A small network was shown many inputs. Here are its activations along a few directions, one row for each input.
Each table varies a few parts of the input and shows all the possible inputs, shuffled.
A made-up example of a description, with smaller parts first: line(6) and (point or ring(9) or (values(3) and ring(5))).
Shared parts are said once, and a part with two or three values counts as separate values.
In the rows, zero is written as 100.

Other details of the inputs shift rows strongly along two fixed directions, in all tables alike. That doesn't count.

Table:
R1: 87 108 105 142 102 94 97 78 84 65 82 119
R2: 103 98 96 55 81 103 97 142 103 145 116 66
R3: 83 82 105 61 78 99 104 141 122 132 126 67
R4: 95 115 102 108 97 95 104 92 95 94 96 105
R5: 82 67 87 5 87 111 62 121 130 140 90 69
R6: 93 93 96 149 101 111 102 71 87 74 86 118
R7: 115 114 105 115 102 98 110 81 92 91 87 110
R8: 113 112 88 143 109 108 86 80 76 76 76 118
R9: 93 97 93 145 105 90 93 80 79 65 84 115
R10: 129 106 117 64 145 70 136 104 107 117 126 109
R11: 103 90 103 121 107 100 110 84 84 88 99 112
R12: 123 116 94 114 111 99 99 93 90 87 87 115
R13: 90 80 100 60 76 114 102 135 120 139 133 73
R14: 111 91 91 120 117 100 99 96 81 85 99 116
R15: 134 107 114 63 150 74 129 111 108 114 127 113
R16: 106 90 95 120 112 96 106 90 80 88 98 112
R17: 97 91 106 125 107 98 104 81 108 83 106 111
R18: 102 105 100 117 119 89 96 102 90 77 96 118
R19: 117 92 131 71 144 75 140 104 122 113 130 109
R20: 67 96 74 106 52 112 60 139 90 97 92 76
R21: 59 85 73 61 60 132 43 91 106 95 61 69
R22: 113 113 105 120 103 104 111 79 104 93 88 110
R23: 118 115 97 115 107 94 106 87 89 90 86 110
R24: 114 113 104 119 102 107 107 76 109 92 95 113
R25: 122 94 123 67 148 66 134 111 107 110 128 109
R26: 112 97 124 95 135 84 125 88 119 97 122 118
R27: 55 99 81 132 41 116 64 112 84 83 79 80
R28: 75 108 84 106 43 126 70 120 89 115 84 70
R29: 105 110 98 148 100 117 93 63 96 82 84 116
R30: 136 94 126 73 142 89 139 94 117 128 124 103
R31: 88 107 102 55 76 106 100 134 129 138 127 75
R32: 60 116 83 106 44 121 73 122 105 108 88 75
Each input here is: values(2) or (line(5) and ring(6)).
Question: Change only the line(5) part in R10. List by row number the other rows that result.
Answer: R4, R15, R31, R32

Table:
R33: 80 106 94 94 53 113 92 142 112 123 120 72
R34: 87 118 84 138 69 107 79 111 73 82 82 96
R35: 115 117 109 166 117 95 121 57 87 64 91 134
R36: 113 91 126 58 116 87 136 140 124 144 153 85
R37: 145 79 137 50 181 59 150 82 124 110 131 121
R38: 112 88 115 25 124 86 119 121 125 137 131 88
R39: 81 105 89 66 64 115 74 126 116 122 92 71
R40: 88 96 86 69 64 121 75 125 110 127 93 69
R41: 152 71 134 54 181 65 150 82 118 115 132 119
R42: 112 97 98 142 132 101 101 44 82 61 76 136
R43: 84 113 82 141 71 108 79 117 78 82 84 103
R44: 68 100 84 118 75 112 70 90 92 76 74 98
R45: 79 106 85 86 63 100 85 151 92 121 112 71
R46: 113 118 112 165 118 95 124 55 83 69 85 132
R47: 111 110 101 139 132 97 99 44 92 60 72 137
R48: 75 83 85 68 66 116 77 128 103 119 100 70
R49: 84 102 79 121 73 123 68 86 89 88 72 98
Question: What is each input in this table made of?
Answer: values(3) or line(4) or (values(2) and line(5))
Question: Change only the line(5) part in R44. List by row number the other rows that result.
Answer: R37, R38, R39, R47
Question: Change only the values(2) part in R37. List by row number the other rows that result.
Answer: R41
